[[4 2 7 2]
 [2 3 4 4]] → 3

[ 115  536 -742 -625    8 -172] → -625

[126 506  87  50 369 384 791] → 369

[-33  44  15  10 -11 -35] → 10

[ 5  2 46 98] → 2

[[452 753 166 476]
 [484 431 285 421]
 [566 379 890 619]] → 379
---
[[  2 -51 -58  27  -9 -27  -7]
 [-23  23  36 -39  -4   1  -6]
 [-36  17  28 -58 -19  -8 -11]] ==> -58

[[-22 -15   1  20 -10]
 [  1  75   8  16  13]
 [  3  18   0 -12  14]] ==> 1

[[  4  47  12 -40   5  18 -26]
 [ 22  47  34 -56  31  67 -38]
 [-30  27 -56  45  48  -6  34]] ==> 12

[[-13 -17  43   6  14  51]
 [ 53  28  37 -36  25 -33]
 [-35 -51 -13  32  24 -52]] ==> 43

[[  3  -6   3  41  14  21]
 [-11   5  67 -26   8   2]
 [ -3   3  10  33   5  11]] ==> 3

[[-30 -28 -52  69  51 -11]
 [ 35 -38 -14  42  30 -34]
 [-16  10  18  -5  16  63]] ==> -52

[[  4 -65  61   3  60  37  21]
 [-32  29 -29  50  48 -41  -6]
 [-28 -10 -36  -3  26  69 -25]] ==> 61

[[ -2  -8 -14  75   8  12  39]
 [ 68 -32 -10 -10   1 -44  37]
 [ 70 -28  -3 -13   1 -46  29]] ==> -14

[[ 17 -10   2  -5]
 [-21 -19   4  -6]
 [ 35 -72  -3  -2]] ==> 2

[[ 55 -68  35 -44  39]
 [-50 -24  27  15  18]
 [ 31 -50  63 -29  64]] ==> 35
---
[[ -4  -4 -20  -8]
 [  3  35   3  13]
 [  5  22  -8 -29]] result: 3

[[288 961 582 624 312]
 [750 139 626 448 665]
 [283 625 309 487 468]] result: 626

[[6503 7284 3939 6842]
 [3681 2211 7415 8888]
 [7892 3903 6482 7697]] result: 7415

[[4 4 2 5]
 [8 6 7 7]
 [3 5 5 4]] result: 7

[[7842 9782 8003 8279 3208 4599]
 [6286 4862 3565 6882 4580 5211]
 [7865 8218 5621 6764 4552 4310]] result: 3565

[[4689 5759 2745 4797 2407 9423]
 [5224 5816 4526 4481 1527 9629]
 [6609 7447 3042 4394 7060 8918]] result: 4526
---
[743 213 922 840] ==> 743
[ 838 -555 -585 -991] ==> 838
[-14  27 -48 -50] ==> -14
[122 822  84 290] ==> 122
[73 82 21  1] ==> 73
[ 638   12 -752  586] ==> 638
[ 60 248  35  54] ==> 60
---
Input:
[[ 18  29   3  41  12 -31 -26 -10 -27 -32   6  49]
 [-36   1  14  24  17 -38 -15   3  -3 -14  31  21]
 [ -2  21  15   9   8 -24  47   7 -16  22   8 -16]
 [ 17  16  -7 -17   3   9  38   6   3  -2 -23 -62]
 [ 71 -50  -9 -21  34  27 -37  20  25 -34   6  46]
 [ 16  39  10  -7  27  18 -30 -17   7  51 -12  15]
 [ 31   8  68 -12  -6   1  15  24   3   7   0  13]
 [ 21   1   8  -8 -28  18  -9  52  12 -19  10 -39]
 [ 50   2 -10  17 -12 -12  26 -28 -32 -24  -3  11]]
Output: 18

Input:
[[-27  38  11  30  25 -15]
 [-24 -28  15   6  -9   3]
 [ 26 -35 -21   4  20 -60]
 [ 16 -17  41 -57  -9  38]
 [ 40  20  -8 -68  11  10]
 [ -1 -26   0   3   7  39]
 [-32 -44  31  46  10  24]
 [-33 -28 -12  -3 -21  10]
 [ 18  -8  20  18  10   2]
 [ 23  35   4  24  19  15]
 [ 12  21 -40 -71  -6 -12]
 [-37  60  -9 -45   9 -11]]
Output: -27

Input:
[[-47 -19 -19 -21  23   2 -32 -25 -29 -40   8  13 -10]
 [-39  55   6  -7   2 -13 -16   3  -3 -54 -10 -21 -15]
 [-39   6 -13  -8  16   4 -32 -20 -46 -33 -18  13  -6]
 [ -4 -36  -6   4 -14   9  10  -2  12  74 -28  17 -20]
 [-39   1 -15 -10  16   3 -40 -24 -34 -43 -16  -4  -6]
 [-57 -22  -8 -23  21   8 -40  -7 -11  -2  33   3  30]
 [ 72  12  -1  -2  -6  13  -8   6  16 -16  -8  11 -11]
 [-43 -14 -18 -16  19   2 -10 -27 -38 -50  -4   3 -15]
 [-57 -22  -6 -19  17   8 -32  -4  -9   2  33  34  30]
 [-47  49   4  -9   3  -6 -20   4 -13 -33 -16 -18 -18]]
Output: -47

Input:
[[  4   4  11  -5   4   1 -43   4  -5   2]
 [-57 -52 -51 -51   1 -51  42  -9 -48 -55]
 [ 56  62  48  63 -11  67 -49  -9  65  61]
 [ 70  73  54  71 -68  57 -53 -64  69  65]
 [ -3  -1   7  -5  48  10 -17  57  -3  12]
 [ 56  56  56  53 -55  50 -73 -47  52  49]
 [-63 -55 -54 -72  38 -59  59  28 -57 -57]
 [ 45  44  31  55 -63  41 -29 -58  63  41]
 [  9  22  20  12  58  23  -1  60  13  10]]
Output: 4

Input:
[[-36 -29 -41 -46 -16  36  41 -19 -42  35  33  39 -41  -4]
 [ 38  24  38  31 -23 -13 -17 -34  34  -9 -16 -17  35 -29]
 [-22  -8 -12 -42 -27  33  45 -25 -34  31  36  39 -31 -25]
 [ 43  29  29  42 -21 -26 -25 -19  40 -12 -11 -16  32 -32]
 [-12 -15 -21  -4  55 -19  -5  50 -10 -13 -18 -21 -11  39]
 [-37 -47 -32 -34  18  25  24  23 -45  31  23  30 -45  14]
 [ 32  37  19  46   3 -38 -46   6  37 -35 -35 -40  40   4]]
Output: -36

Input:
[[ 19  28  40  31 -19 -21]
 [ 24  24  36  30 -28 -21]
 [ 24  30  43  40 -29 -18]
 [ 10  -4  57  37  -1   4]
 [-49 -41 -10 -24  43  42]
 [ 30  28  44  39  20  27]
 [ 16  -5  44  28  37  39]
 [-49 -34 -18 -34  43  42]
 [ 10  12  50  36  -6  -4]
 [ 33  35  41  38  24  26]
 [ 37  34  49  44  32  31]
 [ 35  33  42  38  29  33]]
Output: 19

Input:
[[ 12 -23 -19  18  -9  10  -6  -8   4  -6 -26  30  -4  25  -1  29]
 [ 10 -27 -13  19  -1  18  -2 -24  21   6  -7  40   9  14   6   7]
 [ 14 -39 -28  34  -4  26  -7 -22  20   1 -23  53   6  28  -1  27]
 [  9 -10   7  -8  -9  -4   2 -11   6  -5 -15  15  -6  12  17  11]
 [ -2  14  30 -33  -4 -19   9  -3  -1  -3   7 -18  -7  -9  24 -14]
 [ -6  25  12 -22  -7 -26  -1  31 -30 -13  -7 -44 -20  -5  -6   7]]
Output: 12
---
array([743, 937, 673, 156]) out 156
array([-720,  260, -572, -952,  661,  391]) out 391
array([ 10,  34, -25, -31, -45,  27]) out 27
array([-475, -523,  917,  878]) out 878
array([8990, 7359, 6601, 8808, 7224, 5885, 2617]) out 2617
array([881, 397, 186,  34, 259, 112]) out 112
array([114, 222,  58, 155]) out 155
array([714, 943, 167, 111]) out 111
